Each row below holds a small network's activations on one input, seen along a few directions.
In each table, some parts of the input vary, and every possible input appears once, in random order.
Descriptions start from the smaller parts, as in this example, which fits no table here: line(4) and (point or ring(11) or (values(3) and ring(8))).
Shared parts are said once, and a part with two or three values counts as separate values.

Other details of the inputs shift rows strongly along two fixed directions, in all tables alike. That doesn't count.
To show where, the next rows are all for the same input, with only those details redrawn:
[ -2  21   9   1   3  28   7   4  14 -39  10]
[ 34 -37  32  11   1  29 -50 -28  -5   7 -20]
[ 39 -45  37  11   3  32 -55 -29  -4   8 -18]
[ 11   2  15   6   0  26 -13  -9   5 -19  -6]
[ 14  -5  19   5   2  29 -18 -10   6 -19  -3]

Table:
x1: [ 46 -45  14   6  15  33 -57  -6  -4  43   3]
x2: [ -6  -2   0 -29   0   8  16   6 -11 -46  14]
x3: [ 22 -74  28 -26   6 -12 -46   1 -20  42   9]
x4: [ 28 -66  45  16   6   1 -32 -34  16  22 -14]
x5: [ -9 -28  14  -8   6 -17 -12  12   4  20  31]
x6: [ 10 -66  44  -2   3 -12 -51 -39  -4  14  -1]
x7: [-36  44 -23 -21  14 -13  46  39  24 -33  68]
x8: [ 22 -22  16  16   4  21   5 -10  13 -14  -5]
x9: [-18  49 -67  21 -25 -44  11 -19 -56  71 -58]
x10: [  9  -1  21  -3   9  11 -23 -23  17 -11   8]
x11: [-2 -7 -1 14  6 -1 28 46 33 -1 22]
x12: [ -4  -1 -10 -32   9  10  15  -4 -11 -44  18]
x13: [-39  51   2  -2   2   8  42  35  41 -69  27]
x14: [-10  10   3   3   4   6   5  46  26  -5  23]
x15: [-34  43 -21 -15  12   8  49  10  16 -70  45]
x16: [-33  62 -26  26 -35 -46   5 -41 -31  50 -85]
x17: [ 17 -28 -12 -29  13   9 -10  15 -21   9  22]
x18: [-34  61 -48  18 -34 -66  11 -55 -47  46 -74]
x19: [ -6  28   5   1   1  26  12   5  13 -40   8]
x20: [-13  72 -57  30 -35 -27  12  -3 -45  71 -76]
x21: [ 36 -62  10 -20   2   8 -40   6 -32  33   1]
x22: [-36  45 -53  28 -38 -68  14   2 -45  69 -67]
x23: [-12   6   0   5   9  -6  37  33  32   7  30]
x24: [-33  41 -43   6 -43 -64  17 -24 -56  34 -91]
x25: [-32  45 -30 -44  11 -15  54  46   8 -36  57]
x26: [-20  22   4  -6   6   1  13  33  25   2  31]
x27: [-25  60 -17 -15  14   8  40  44  37 -29  57]
x28: [  4 -23  14  -1   1   7 -13 -15  -6 -22   8]
x29: [-14  49 -37   2  17  18  71  47  33 -28  46]
x30: [-27  53 -51  -6 -35 -64  14 -48 -61  42 -81]
x31: [ 10 -25   1  -3   4   6 -12  17  -8  10  25]
x32: [ -7 -32  23 -31   1 -14  -9 -13  -8 -17   7]
x33: [ 12 -10  12   9   9   1   6 -22  24  -7   4]
x34: [ 16 -71  39   8  -2  -9 -53 -25  -3   6 -10]
x35: [  7   6  -4   9  15  23  29  -5  23 -32  13]
x36: [ 37 -35  22   9  10  32 -51 -38  -4  10 -16]
x37: [ 24 -70  18 -16   0 -12 -43  17 -20  34  -2]
x38: [  7   9 -13  10   7  16  36  36  19  -2  23]
x39: [ 41 -52  16  12  13   3 -31  -9  11  52   6]
x40: [-34  41  -6   9   3  -2  70  36  47 -64  23]
Q: What do these inputs look like to the network?
A: values(2) and line(4) and ring(5)
Q: The inputs of x2 and x21 match in every part but the values(2) part. If x8 is changed in the same way as x2 into x21, which row does it become?
A: x38
Q: The inputs of x39 and x33 match in every part but the values(2) part. If x9 is changed in the same way as x39 into x33, which row does it become?
A: x15
Q: Which other rows does x1 become when the ring(5) part takes its other values? List them by row number.
A: x14, x20, x26, x27
Q: Which other rows does x12 become when the ring(5) part takes its other values? List them by row number.
A: x2, x24, x30, x32
Q: Which other rows does x25 become when the values(2) part takes its other values? List them by row number.
A: x30

Table:
x41: [  8 -17 -24  14 -20 -41 -15 -36 -43  66 -46]
x42: [-41  72 -26  -3  -8 -18  63   2   7 -22 -18]
x43: [-19  20  -9 -10  -3   9  11  30  -2  -8  18]
x44: [ 15 -27   3  29  -5 -22 -36 -24 -10  73 -43]
x45: [ -2  -8   7 -13  12  11  19  -4  18 -45  41]
x46: [ -2  16  10  -2   5  22  13   1  16 -25  31]
x47: [  4 -20  11 -17  18  16  -4  -4   4 -47  36]
x48: [-25  55 -34  -1   4 -13  28  24   7  -6  18]
x49: [  5  -1 -22  21 -18 -25 -37 -19 -30  69 -56]
x50: [ 22 -24  15  10 -20 -17 -37 -37 -26  37 -66]
x51: [-18   0  -7  -5  -7 -21  24  22   0 -21  10]
x52: [  5   4  14 -22  14  19  18   1  26 -39  38]
x53: [  6   4   3  30 -32 -17 -30 -32 -36  45 -73]
x54: [-35  73 -46 -21  -5 -25  52  24 -13  -8   1]
x55: [-46  78 -23  13 -12  -7  57   8   4 -19 -11]
x56: [ 10 -59  22  -3  12  -3 -14  -2   5   5  18]
x57: [  1  22 -31  26 -17 -35  -8 -23 -19  70 -43]
x58: [  1  17   4   5  11  14  10  -3  32 -23  29]
x59: [ 12 -20  14 -27  17   9   7  16  21 -11  46]
x60: [-39  76 -36 -16 -14 -10  48   9  -6 -31 -18]
x61: [-48  69 -31   8 -11 -19  59  28   1   2  -1]
x62: [-15  26  -8 -15   9  11  18  32   3 -19  41]
x63: [ 26 -30  25 -21  16  21 -31 -16  -1 -14  12]
x64: [ 32 -47  42  -8  19  42 -49 -11   4 -15  31]
x65: [-21   8  -2   1   3  -6  30  -7   8 -31   5]
x66: [ 21 -33  35  12   6  15 -33  -5  25 -14   4]
x67: [ 22 -38  23  -4   9  17 -23   4   6  18  33]
x68: [ 16  19 -17  17   9  41  44  25  19 -36   5]
x69: [  3  -7   0  19 -25 -21 -22  -4 -30  50 -46]
x70: [ 18 -49  10 -16  15   1 -27  -1 -12   0  26]
x71: [-10  14   9  -8   2  28   1  12   8 -35  20]
x72: [ -2  11 -18   7 -28 -42  -4 -10 -33  53 -66]
x73: [ 23 -67  33 -14  13  26 -42 -15   2 -28  20]
x74: [ 15 -49  31   0   0   5 -22 -12   3 -26   2]
x75: [  0 -20 -20   2 -17 -27 -22 -17 -41  41 -41]
x76: [ 24 -24  21   2  19  24 -39 -14  14 -10  19]
x77: [-13  18  -4   8  -2 -12  14  29  21  -8  10]
x78: [ -9  11  13  11  13  13  12   1  36 -24  18]
x79: [ -4  15 -29  -4 -23 -31 -11 -13 -41  54 -59]
x80: [ 29 -51  37  -1  18  36 -52  -8  23 -16  22]
x81: [-18  11   1 -18  11  -4  34  25  21 -15  25]
x82: [ 49 -50   4  15  14  39  -5  24   9  13   7]
Q: What do these inputs look like to the network?
A: values(2) and (point or (line(4) and ring(5)))
Q: The inputs of x42 and x81 match in every part but the values(2) part. If x47 is changed in the same way as x42 into x81, which row does it become?
A: x70
Q: The inputs of x43 and x71 match in every part but the values(2) part. If x72 is changed in the same way as x43 into x71, which row does it become?
A: x50
Q: Which other rows does x67 become when the values(2) part takes its other values? List them by row number.
A: x46
Q: A walk changes only the ring(5) part. It starts at x65 and steps to x74. List the rest of the walk in order.
A: x73, x47, x45

Table:
x83: [ 13 -29  14  20   4   4 -15   3  12   3   1]
x84: [ 11 -10   7   6   6  25 -22  -3   3 -12  17]
x85: [ 15 -18   5  30  -8  -7 -19 -36 -18  48 -37]
x86: [ 13 -21   0 -11  13  -1 -11  37   9  42  36]
x87: [ 20 -27   3 -21  10   6 -18  -6 -10  -1   2]
x88: [-52  69 -30  -9  -4 -20  48  22   3 -38  26]
x89: [  1 -20  11 -22  24   5   7  11  24 -39  54]
x90: [  5 -22  22  12   3   4  -9   7  27  -8   2]
x91: [  0 -23  23 -21   9  11   7  32  22 -40  36]
x92: [  7 -22  23 -16   2   8  -2  -2   0  -4  12]
x93: [  7  -2   3  23  -6  -3 -32 -25 -13  26 -23]
x94: [ 22  -9   0  17 -13   6 -48 -32 -36  46 -54]
x95: [  8 -20  12 -16   3  12 -30  -3 -17  -1   5]
x96: [ 10 -11  13  -4  26  20   6   9  36 -39  47]
x97: [ 20 -26  11   8   2  19 -16   9   1  -1  -9]
x98: [ 14 -27   1   3  -9 -33 -38 -43 -22  50 -49]
x99: [ 18 -29   1   3 -14  -9 -27 -32 -45  53 -49]
x100: [  6 -10  15  20  -8  -4 -12 -29  -1  33 -32]
x101: [ 11 -13  20   1   4  18   0  20  23 -23  11]
x102: [ 23 -10  13  -7  10  16 -10  -5  16 -11   3]
x103: [-29  61 -61  -1 -18 -38  40  -8 -30  11 -32]
x104: [-10 -20  31 -20  14  10  14  11  29 -33  47]
x105: [ 12 -13  16   0  12   7 -11 -11  26 -10   7]
x106: [  5 -11  25   7   3  10 -30 -14  14   0   1]
x107: [ 19 -18  25   4   2  20  -9 -10   6   6  -4]
x108: [-28  68 -46  -8 -21 -40  39  -6 -24  10 -42]
x109: [  0 -24  13 -18  15  21  15  14  12 -35  54]
x110: [ -1 -15  10   4 -14 -24 -42 -33 -24  39 -36]
x111: [-52  55 -24  -6 -10 -30  60  33  18 -36  10]
x112: [  9 -11   7  -2 -16 -14 -41 -27 -34  38 -39]
x113: [-37  84 -23  -4  -8   3  47  24  13 -40   7]
x114: [ -6 -29  18 -10  15   2   9  29  24 -38  48]
x115: [  2 -29   4  -8   6   5   1  21   5 -23  28]
x116: [ -2 -13   6 -15   8  13 -13   7  -1 -25  37]
x117: [-31  70 -29  -1  -4  11  67  23   6 -33   7]
x118: [-28  62 -52  28 -26 -25  42   7 -18  11 -43]
x119: [ 24  -8  -4   0   5  13 -14 -12  -5   7 -18]
x120: [-20  72 -55  20 -13 -25  37  32  -6  62 -21]
x121: [ 16 -12   4  -9  23  30   6  10  28 -42  46]
x122: [  4 -25  10 -16   7  10   0  25   2 -23  19]
x123: [-41  59 -40  11 -21 -41  50  -9 -26  20 -29]
x124: [ 25 -24  -3  29 -13   1 -26 -40 -31  54 -46]
Q: The inputs of x109 and x124 match in every part but one. If x111 is changed in the same way as x109 into x124, which row does it become?
A: x90
Q: The inputs of x92 and x107 match in every part but one. If x108 is changed in the same way as x92 into x107, which row does it become?
A: x102
Q: What do these inputs look like to the network?
A: values(2) and (point or (values(4) and ring(5)))
Q: Which other rows does x104 become when the values(4) part takes its other values? List them by row number.
A: x98, x110, x111
Q: Which other rows does x100 become when the values(4) part takes its other values? List them by row number.
A: x90, x105, x106
